Each row below holds a small network's activations on one input, seen along a few directions.
In each table, some parts of the input vary, and every possible input appears once, in random order.
A made-up example of a description, with smaller parts first: one of 3 separate values, together with either a single point or one of 9 places along a line or (one of 4 places along a line, together with one of 8 places around a ring).
Shared parts are said once, and a part with two or three values counts as separate values.

Other details of the inputs shift rows strongly along two fixed directions, in all tables alike. That doesn't count.
These rows show it; all are for the same input, with only those details redrawn:
[19  1 25 30 16  4 -1 14 39 11 35 -2 17  5 38]
[ 16   9  -5   5  20  15 -29 -14  -2 -20  -6  -9 -13  14  15]
[ 25 -24  17   6 -18  17  13  11  14  -5  -8  -3  28 -19   4]
[ 26 -35  -7 -24 -38  33   5  -8 -26 -34 -62  -9  17 -30 -32]
[20  0 26 30 16  4 -1 14 39 11 35 -2 17  5 38]
[ 14  14 -14  -1  25  17 -40 -23 -12 -28 -15 -12 -24  20  11]

Table:
R1: [-16   4  14   8  11   1  39  35  30  35  44  13  25  -7  15]
R2: [ 25 -17  33  -4 -26  -8   8 -12  22   4 -14 -18  35 -13  -2]
R3: [  1  20   4  -6  18  -5 -25 -22   6 -11 -21   0  -2  32   7]
R4: [ 10 -18  27  15 -22 -21  32 -18  -7  -4   1 -14  30 -18   2]
R5: [ 16  39 -10  24  64 -31 -36  -7  19   6  40  -3 -21  35  27]
R6: [-12  -8 -34 -38 -19   9   2  -2 -48 -11 -33  -1  -4 -27 -38]
R7: [  9 -34 -11 -28 -36  26  11  -5 -23 -31 -68   0  32 -16 -45]
R8: [  7  28  -3  25  57 -10 -47 -14  25   6  37 -20 -19  36  41]
R9: [-30 -25 -29 -21 -36  18   0 -14 -29 -18 -50  -2 -22  -1 -38]
R10: [ 31 -24  15 -32 -51  18   5 -27 -22 -35 -69 -11  19 -22 -31]
R11: [ 30  23   7 -14  35  -8 -20 -44 -11 -12 -30  -9 -28  41  -7]
R12: [  4  20 -20 -13   7   1 -29 -67 -70 -60 -48 -15 -41  20 -10]
R13: [ 20  44 -44  -7  78  -8 -73 -49 -32 -27 -13 -24 -71  49   3]
R14: [-17 -16  -5  12 -41  -4  14  10  17  20   4  -7   6 -18 -10]
R15: [-19  -7  19  23 -12 -11  21  41  18  31  50  18   7  -9  24]
R16: [-31  37 -11  12  56 -10 -21   7  -1  21  52   9 -33  46  31]
R17: [-18 -37  14  -3 -33   4  47  41  -6  24   3  12  29 -21 -17]
R18: [ 27   4  -6   0  41   7  -8 -14  -3  -4 -14  -6 -17  26  -5]
R19: [-34  31 -15  21  42 -26 -37   6   1  21  55  -1 -42  33  32]
R20: [ 23 -12  33  29   1   6  15  22  43  15  32   0  33  -8  32]
R21: [ 18  25 -28 -39  24  -4 -33 -48 -47 -36 -73  -1 -39  31 -35]
R22: [-23 -40 -23 -27 -53   6   8  -1 -38  -7 -38   1  -4 -33 -43]
R23: [-16  19   0  10  20 -14  13  26  25  30  54   1  10 -10  21]
R24: [ 13  62 -35 -15  65 -31 -74 -55 -30 -26 -22 -12 -66  51   3]
R25: [-35  69 -51 -18  65   0 -68 -38 -28 -23   7 -15 -66  30  -1]
R26: [-16  -3   1 -12  -7  16  35  17  10  16   4  10  24 -21 -14]
R27: [-19 -38  11   6 -55   0  32  27  11   9   7  11  14 -30  -5]
R28: [14 -4 28 29 -5 -4 12 27 43  9 35 12 41 -8 29]
R29: [ -1  45   5  18  45 -31 -49 -19  29   5  29  -8 -13  39  41]
R30: [-24  23  11  13  27   2  20  20  36  25  44   8  16   1  13]
R31: [-26   9   7  34   2  -5   7  11  41  33  40   3  -8  25  23]
R32: [-12  -1  -6 -11 -13   3  25  16   9  17  11   1  24 -37 -13]
R33: [-18 -21  -1  -1 -22 -11  20  31 -12  19  14   1  11 -22 -10]
R34: [ 18  12 -12   0  35  -4 -10  -9  -5 -10 -11   6  -8  27  -8]
R35: [-12   0  16  15  -3  -8  27  42  15  30  54  19  15 -12  22]
R36: [-31   8 -45 -24  -5  12 -44 -29 -59 -33 -32   5 -62  14 -19]
R37: [ 20 -44  26   2 -25  22  37  17  23   9 -19  -4  50 -19 -11]
R38: [-25 -46  14   3 -46   2  40  25  15  19  -3   9  21 -17 -13]
R39: [21 -9 57 18 -3 -6 23  2 53 25 19 -4 43 13 25]
R40: [  6   4  14  27  14 -17  -7  15  41  14  38  -3  30   3  27]
R41: [-24  21 -33 -14  24  -9 -29  -4 -34  -1  11  -3 -34  13  -4]
R42: [ -7  -7 -22 -37 -36  28  22   3 -31 -19 -39   8   9 -45 -40]
R43: [-27 -41 -17 -28 -46  18  17  -1 -37  -7 -45  10  -5 -16 -43]
R44: [ -5 -12 -24 -38 -35  23  23  10 -38 -20 -38   7   6 -41 -38]
R45: [  8 -31  10 -16 -37   8  35 -36 -47 -33 -61  -9  21 -12 -35]
R46: [ 47   1  55  19   0 -21  30   5  42  23  27   5  26  -4  23]
R47: [-20  12 -20 -18  19  10  -1   1 -26   2  -2  10 -14  11  -8]
R48: [ 32  -2  26  28   7 -15  26  30  37  15  36  17  32 -10  18]
R49: [ 45 -33  -9 -25 -26  22  18  -6 -32 -28 -62  -3   7 -32 -43]
R50: [-27 -23 -36 -20 -42   5 -10 -15 -29 -17 -43 -11 -23 -16 -37]
R51: [-30  -1  13  22  13 -11  12  30  18  35  47  13  -2  17  22]
R52: [-38  23 -14  25  32 -28 -40  -5  17  16  51  -6 -45  37  36]
R53: [ 16   4  42  21 -11 -16  13  18  47  15  25  12  40  -6  32]
R54: [-22  24 -22  14  -2   2 -27 -12  -2  -4   9  -2 -42  21  10]
R55: [-12  -5 -17 -37 -34  28  19   3 -27 -23 -39   4   9 -48 -46]
R56: [-22  14 -15   0  10  -4 -16  11 -29  -3  16   7 -31  11   8]
R57: [ 44 -14  33  -6 -15 -20  24 -11  16  12 -14 -11  25 -17 -13]
R58: [-29  11 -21   9  -4   0 -24 -10  -5  -8   8   2 -42  16  10]
R59: [ -8   5  15  13   1  -4  28  37  17  29  52  21  20 -16  24]
R60: [ 39 -17  33  -4 -33 -14  41  16  17   7 -18  17  40 -33 -12]
The inputs of R38 and R52 match in every part but one. If R39 is changed in the same way as R38 into R52, which row does it become? -> R2
Describe the family of inputs behind these rows. -> one of 3 separate values, together with either a single point or (one of 2 separate values, together with one of 4 places along a line) or one of 11 places along a line
Change only the choice among 2 separate values in R40. List by row number the other rows that result. -> R5
Change only the choice among 3 separate values in R57. List by row number the other rows that result. -> R11, R46
Change only the place on the line of 11 in R6. List by row number the other rows that result. -> R14, R19, R22, R23, R25, R32, R33, R41, R50, R52

Table:
R61: [-20  19  -7  22  41   5 -22   4   5  11  45   0 -29  32  36]
R62: [ 18  48 -10  -1  81   8 -21  13  18   8  31   8  -1  23  19]
R63: [-17 -23  -4 -19 -40   8  14   8 -20  -7 -20   1  19 -29 -20]
R64: [  8  27  12  24  33 -10 -28 -12  17   3  31  -1 -30  35  38]
R65: [ 24  51 -32 -32  55   3 -29 -15 -31 -23 -12  -2 -19   2 -12]
R66: [ 17 -14  -7 -24 -28   4 -14 -18 -32 -28 -52  -2  -9  -8 -23]
R67: [ 19 -14  18   8  12  -2   9  -2  10   4 -10   0  16  21   1]
R68: [-20  -8 -28 -32 -24   0   5   0 -49 -13 -36  13 -18 -12 -38]
R69: [ 23  -4  21   7   2 -20  12 -10   2   4  -3  -4  13   5   2]
R70: [-19  26  -3  17  35 -16 -28   5  -1   8  48   4 -24  26  37]
R71: [ 26 -15  -6 -22 -12  -7   1 -32 -35 -23 -54 -13  -3  -6 -35]
R72: [  1 -11 -25 -17 -30   9 -17 -21 -23 -30 -42 -16  -7 -24 -27]
R73: [ -4 -19  19  16 -19 -11  28  32  15  26  36   3  27 -25  12]
R74: [ 20  -5  14   8 -11 -13  -2  -1  11   5   2  -4   3  -4   8]
R75: [ 24 -32  15  -9 -20  13  30 -10 -12  -9 -40   0  20  -4 -23]
R76: [-23  20 -35 -12  18  -3 -41 -26 -29 -16  -5 -17 -39  11  -5]
R77: [ 26 -19  30  18 -19 -18  20  15  36  23  19  -3  25 -20  11]
R78: [  2 -13  21  24 -29  -7  18  19  36  14  26  -1  34 -26  17]
R79: [ 12  29  18  20  46 -29 -21 -19   8   3  26   2 -15  44  34]
R80: [-17 -10 -26 -27 -28   9  -8 -12 -39 -20 -36 -11  -7 -20 -30]
R81: [-31  -4 -26 -31 -26  13  10  -8 -40 -13 -37   6 -20 -11 -39]
R82: [-19  25  -2  22  37  -4 -20   3   0   8  48   1 -30  27  36]
R83: [  7 -19 -14 -24 -23  22 -17 -17 -13 -24 -60  -9  -3   3 -30]
R84: [-13  22  -7  28  35   4 -39  -2  30  -1  31  -5 -17  35  37]
R85: [-17 -27 -12 -17 -29  16  34  17 -21   6 -21  13   1 -18 -31]
R86: [-25  27 -37 -15  19 -13 -26 -14 -40  -7  -4   3 -49  19 -13]
R87: [-22  -9  11   9 -20 -20  37  28  27  39  35   8  21 -25  -4]
R88: [  2  26  -7 -12  25 -12 -33 -44 -25 -25 -28  -7 -25  36  -1]
R89: [-21 -18 -25 -25 -22  31  -3 -10 -35 -21 -39  -7 -10  -9 -28]
R90: [-27  -7  17   6 -23 -17  37  33  22  35  33  20  25 -17   3]
R91: [  9  -5   2  15 -13  -5  -3   6   6  -4  11  -3   6 -13  11]
R92: [ -4  -1   6  11 -17  -1  -6   4  12  -6   8   2  12 -10  14]
R93: [ -2  12 -29   2  19  20 -40 -23 -23 -31 -15  -7 -41  24   7]
R94: [ -2 -22  16  16 -16 -12  27  30  19  28  37  -1  25 -29   9]
R95: [ 26  47 -35 -31  58   1 -30 -17 -27 -21 -11  -7 -22  -2 -15]
R96: [-17 -33  -9 -16 -31  24  13  15  -9  -3 -27  -3  20 -19 -24]
R97: [  6  -2  19   7 -13   2   3  -5  18   1   0  -2   4   1   9]
R98: [-36  39 -12  12  31 -26 -17   1  10  24  47   6 -30  26  21]
R99: [ 30   5  19  -2  24  19  42  36  29  22  24  15  46 -27   2]
R100: [ 12  20  -6  -6  30  -3 -24 -41 -32 -26 -25  -6 -34  37  -1]
R101: [ 17 -11  39  16 -13 -22  33   3  32  22  13  -2  40  -7   9]
R102: [  9 -36  -6  -3 -32  23   7  13  -4 -16 -31   0  18 -19 -18]
R103: [  2  19 -10  -8  30   8 -27 -44 -18 -22 -29 -10 -29  43  -3]
R104: [ 15  -2  18   5   1 -20  10 -17  14   7  -4 -11  14   1  -2]
R105: [ 13 -12  33  16 -27 -14  19  13  41  22  17  -2  31 -17  14]
R106: [  8  19   5  23  41  -5 -37  -4  27   7  24  -2 -23  45  34]
R107: [  3  25  -7  29  32 -17 -36  -7  16   0  41  -9 -26  17  35]
R108: [  7  -1  18   3 -15  -9  -5  -3  17   2  -1   1  10  -1  10]
R109: [ 14 -30  12 -13 -21  11  21  -8   0  -8 -47  -4  30  -1 -28]
R110: [ -5  -8   2  14 -10  18   0   3  18  -4   6  -2   7  -2  12]
R111: [-17 -24  -2 -15 -38  19  21   6 -19  -7 -19  -2  13 -28 -20]
R112: [  5  -7   7  17 -11   8   3   7   5  -8  11   2   2  -8  14]
R113: [ 12 -12  44  18 -11  -9  40   4  31  18  13   2  37  -2  11]
R114: [ 31  11  23  -3  19   9  43  35  24  18  27  15  45 -33   3]
R115: [-31  -4  -8  -1  -1   3  12  21  11  21   9  11   2   6  -8]
R116: [ -8 -29  16  17 -10   7  26  40  24  26  28   7  30 -11  12]
R117: [ -1 -15  26  25 -27   6  24  20  35  10  27   3  30 -21  20]
R118: [-20 -17 -34 -29 -15  16   3   6 -38 -10 -43   9 -17  -2 -42]
R119: [-23  24 -40 -15  22 -14 -27 -16 -36  -6  -3  -1 -52  15 -16]
R120: [-17 -20  -8 -17 -34   7  34  15 -27   3 -18  14   0 -23 -31]
R121: [ 10 -26   0  -6 -40   7   7   7 -15 -20 -25   4  17 -29 -13]
R122: [  7 -16 -11 -23 -26  26 -10 -24 -17 -25 -55  -9  -9  -1 -26]
R123: [ 20  58  -4  -5  71  -9 -19   8   7   3  38  11  -3  12  25]
R124: [-39  31 -11  14  38  -3 -12   3  15  23  43   9 -33  36  24]
R125: [ 16 -15  30  16 -23 -16  18  10  44  23  18  -7  29 -21  10]
R126: [ 16 -12  14   9  -5   9   3   1  15   3  -1   1   0   7   9]
The inputs of R66 and R106 match in every part but one. If R63 is changed in the same way as R66 into R106, which row does it become? -> R96
The inputs of R78 and R72 match in every part but one. If R101 is changed in the same way as R78 into R72, which row does it become? -> R104
Describe the family of inputs behind these rows. -> one of 6 places along a line, together with either a single point or (one of 2 separate values, together with one of 5 places along a line)
Which other rows agree with R89 in the place on the line of 6? List them by row number. -> R61, R75, R85, R93, R99, R103, R110, R122, R124, R126
Change only the choice among 2 separate values in R84. List by row number the other rows that result. -> R102
Change only the choice among 2 separate values in R70. List by row number the other rows that result. -> R63
